A small network was shown many inputs. Here are its activations along a few directions, one row for each input.
In each table, some parts of the input vary, and every possible input appears once, in random order.
Descriptions start from the smaller parts, as in this example, which fits no table here: one of 3 separate values, together with either a single point or one of 9 places around a ring or (one of 6 places along a line, together with one of 8 places around a ring).
Shared parts are said once, and a part with two or three values counts as separate values.
In the rows, 128 means zero.

Other details of the inputs shift rows strongly along two fixed directions, in all tables alike. That doesn't count.

Rows:
r1: [118 132 133 118 126 110 131 124 132 133 130 127 132 137]
r2: [115 131 130 129 119 116 123 124 132 123 120 146 132 123]
r3: [121 136 127 134 124 118 136 127 127 134 124 145 133 135]
r4: [113 136 122 129 116 128 125 124 136 117 117 144 126 129]
r5: [133 128 109 124 114 119 131 129 135 131 137 131 124 147]
r6: [130 125 121 131 125 126 127 136 133 141 132 139 127 136]
r7: [178  78 126 134 133 161 128  75  57 130  89  91 150  89]
r8: [131 123 132 117 121 118 124 133 132 137 139 126 128 141]
r9: [ 63 171 167 106 158 233  99 170 192 141 125  68 133 100]
r10: [118 129 137 127 126 114 136 131 128 133 124 141 135 134]
r11: [115 125 132 128 120 113 125 123 132 122 121 146 132 123]
r12: [177  88 122 143 143 180 132  84  62 139  89  78 154  98]
r13: [118 133 125 118 116 109 122 117 130 123 126 133 127 128]
r14: [130 141 123 128 139 122 123 143 123 116 146 147 134 126]
r15: [130 125 113 132 119 126 134 132 134 135 133 145 124 140]
r16: [134 128 119 123 119 122 124 133 133 138 135 126 128 140]
r17: [ 63 167 162  93 150 225  87 159 188 129 124  55 125  96]
r18: [114 134 125 131 117 119 124 124 132 120 119 148 128 129]
r19: [176  85 117 137 134 182 126  76  59 122  83  82 145  95]
r20: [119 132 126 131 118 117 124 122 128 122 117 147 129 126]
r21: [136 134 127 133 127 113 132 129 136 125 138 125 112 134]
r22: [131 135 125 134 126 115 134 129 138 122 140 123 111 135]
r23: [115 125 136 124 121 111 124 125 129 121 119 145 133 125]
r24: [132 134 118 137 124 120 138 126 137 118 139 123 109 138]
r25: [127 124 124 130 124 118 127 138 136 140 135 143 126 139]
r26: [131 128 116 124 116 117 127 132 135 135 138 128 127 144]
r27: [119 135 125 123 124 111 131 123 133 134 129 128 132 136]
r28: [136 133 129 130 127 111 134 130 136 126 138 124 113 132]
r29: [134 121 124 122 117 111 128 130 129 137 139 130 128 143]
r30: [130 131 127 142 128 116 140 138 135 123 133 139 111 133]
r31: [134 130 130 141 131 118 138 137 132 126 130 137 113 131]
r32: [130 132 121 144 125 122 144 136 134 121 134 138 110 135]
r33: [135 129 138 126 129 104 133 128 134 125 139 127 114 135]
r34: [120 137 121 136 121 123 138 122 130 128 125 148 129 140]
r35: [132 123 137 137 134 114 139 136 135 125 132 136 115 130]
r36: [118 129 134 131 127 118 136 128 132 133 125 140 136 133]
r37: [125 120 133 125 126 117 127 138 133 139 137 141 127 139]
r38: [120 134 122 120 116 109 121 116 127 121 124 134 124 132]
r39: [133 124 142 133 134 109 138 137 132 124 131 138 115 133]
r40: [130 134 127 123 139 114 125 144 125 113 148 149 136 126]
r41: [180  74 130 143 142 180 129 103  71 147 100  94 149  97]
r42: [127 140 115 132 134 132 129 138 121 110 146 143 132 128]
r43: [132 129 133 138 133 117 138 139 136 126 130 135 114 130]
r44: [136 127 133 129 129 108 134 126 136 125 140 125 114 133]
r45: [177  79 130 130 135 161 126  79  58 130  87  89 150  91]
r46: [ 84 165 161 103 173 244  91 180 172 123 140  62 138  83]
r47: [118 135 131 131 127 120 134 129 133 134 124 141 135 133]
r48: [135 135 122 127 137 113 125 142 121 115 145 151 136 126]
r49: [123 135 113 130 121 116 135 115 128 126 127 132 127 145]
r50: [120 130 128 123 125 109 133 120 131 133 130 128 133 137]
r51: [135 133 133 120 141 116 124 143 121 115 146 148 137 126]
r52: [123 136 121 126 123 111 131 121 129 133 128 131 130 138]
r53: [132 128 121 121 117 113 126 134 134 137 138 130 127 142]
r54: [127 125 119 132 122 124 128 136 135 139 134 142 125 139]
Each input here is: one of 6 places along a line, together with either a single point or (one of 2 separate values, together with one of 4 places along a line).
The inputs of r19 and r17 match in every part but the place on the line of 6. If r24 is changed in the same way as r19 into r17, which row does it become?
Answer: r22
The inputs of r30 and r39 match in every part but the place on the line of 6. If r46 is changed in the same way as r30 into r39, which row does it become?
Answer: r51
Which other rows does r7 become when the choice among 2 separate values takes its other values? List them by row number.
Answer: r11
Which other rows does r6 become when the place on the line of 6 takes its other values? List them by row number.
Answer: r15, r25, r37, r41, r54
Which other rows does r53 become when the place on the line of 4 takes its other values? List them by row number.
Answer: r13, r27, r28
Which other rows does r5 become when the place on the line of 6 takes its other values? List them by row number.
Answer: r8, r16, r26, r29, r53

Rows:
r55: [193  89 100 146 112  47 159  83  64 116 132 159 124 151]
r56: [117 155 125 126 124 107 129 142 160 122 147 128 102 141]
r57: [116 147 145 127 148 111 135 165 154 113 160 145 115 134]
r58: [168 102  94 157  96  54 153  64  63 111  97 179 137 135]
r59: [171  95 142 144 168 236 127 133  90 126 108  75 140  78]
r60: [152  93 137 128 136 166 126  77  68 124  81  93 159  88]
r61: [146  97 123 134 130 188 121  81  73 125  77  98 156  90]
r62: [ 86 149 130 105 113 112 105 131 149 121 126 152 140 133]
r63: [102 148 134 129 117 111 129 135 167 135 126 127 105 139]
r64: [102 135 136 111 110 111 115 144 162 143 134 139 123 141]
r65: [186  85 137 142 166 201 120 129  70 133 113  97 154  75]
r66: [117 152 131 132 142 122 135 166 151 133 161 148 127 143]
r67: [ 98 149 160  92 161 242  79 169 172 140 135  42 136  84]
r68: [ 85 156 126 113 118 114 122 131 149 131 126 145 142 144]
r69: [114 150 117 117 125 115 128 147 156 135 156 127 124 152]
r70: [101 136 145 118 119 100 131 133 160 134 134 128 112 145]
r71: [111 145 118 121 120 122 126 145 158 120 152 131 109 149]
r72: [ 96 137 127 124 111 120 129 138 165 133 130 136 110 149]
r73: [178  89  96 152 100  63 159  81  74 148 113 165 138 160]
r74: [122 154 136 141 143 119 134 165 155 115 151 146 107 128]
Describe the family of inputs behind these rows.
Answer: one of 4 places along a line, together with one of 5 separate values
The inputs of r65 and r57 match in every part but the choice among 5 separate values. If r62 is changed in the same way as r65 into r57, which row does it become?
Answer: r60
Which other rows does r74 become when the place on the line of 4 takes its other values? List them by row number.
Answer: r56, r58, r63
Which other rows does r72 become when the choice among 5 separate values takes its other values? List them by row number.
Answer: r63, r64, r70, r73

Rows:
r75: [193 100 138 167 167 178 145 131  75 138 122 110 138 103]
r76: [197  76 129 167 156 193 130 144  83 139 117 120 133  93]
r77: [ 73 154 155 116 124 206 113 134 167 140  92  99 129 109]
r78: [ 37 180 145 104 136 166 102 150 199 113 120 127 135 105]
r79: [101 125 145 116  97  59 138 121 174 159 147 134  92 177]
r80: [160 108 130 117 113  42 132  83  98 117 125 134 119 130]
r81: [103 161 159 127 156 173 122 206 199 135 163 126 104 124]
r82: [ 58 174 165  88 130 143 100 172 189 155 145 107 141 142]
r83: [146 104 121 123 115  64 135 104  88 143 127 159 154 139]
r84: [ 99 167 155 126 175 172 126 196 182 127 166 117 119 115]
r85: [172 109 106 131 138 177 123 102  85 132 122  87 153 113]
r86: [111 139 174 143 154 195 140 186 194 151 152  65  77 112]
r87: [129 139  80 124  93  72 123 142 152 134 159 180 114 177]
r88: [120 158  88 122 105  62 134 133 148 135 161 166 121 185]
r89: [ 82 162 124 126  96  38 132 107 160  84 117 162  96 146]
r90: [ 84 143 106 137  81  77 129 122 158 125 117 199 120 154]
r91: [107 139  97 136  91  60 156 130 173 145 164 130  81 194]
r92: [154  82 118 129  94  78 124 114  91 148 119 169 147 147]
r93: [185  94 129 153 179 184 137 137  67 114 122 120 141  81]
r94: [164 115  93 131 116  93 129  99  82  94 149 162 144 151]
r95: [120 153  85 123  97  66 134 137 151 140 161 166 113 180]
r96: [175 105 107 121 138 186 117 107  79 119 120  93 153 104]
r97: [ 70 157 152 113 140 198 107 124 152 100  99 105 154  88]
r98: [149  98 117 114 117  67 132 107  88 127 124 170 155 132]
r99: [117 146 154 127 184 188 122 180 134  99 154 113 132  95]
r100: [139 117 110 156 101  91 147  78  86 128  86 167 145 139]
r101: [134 106 118 150  92  83 162  71 112 134  77 150  95 161]
r102: [155  87 142 104 148 154 117 102  72 124 105 106 176  91]
r103: [ 37 186 147 111 134 160 105 147 197 126 119 119 132 117]
r104: [175 113 118 125 134 162 118  93  93 106 124  58 117 102]
r105: [200 111 149 153 170 157 141 126  82 100 120  78 106  78]
r106: [152  87 141 119 126 149 122 112  86 166  99  96 158 113]
The inputs of r93 and r98 match in every part but one. If r105 is changed in the same way as r93 into r98, which row does it become?
Answer: r80
Describe the family of inputs behind these rows.
Answer: one of 4 places along a line, together with either one of 2 separate values or one of 6 places along a line
Which other rows does r83 become when the place on the line of 4 takes its other values? List them by row number.
Answer: r84, r85, r103
Which other rows does r80 become when the choice among 2 separate values takes its other values? List them by row number.
Answer: r79
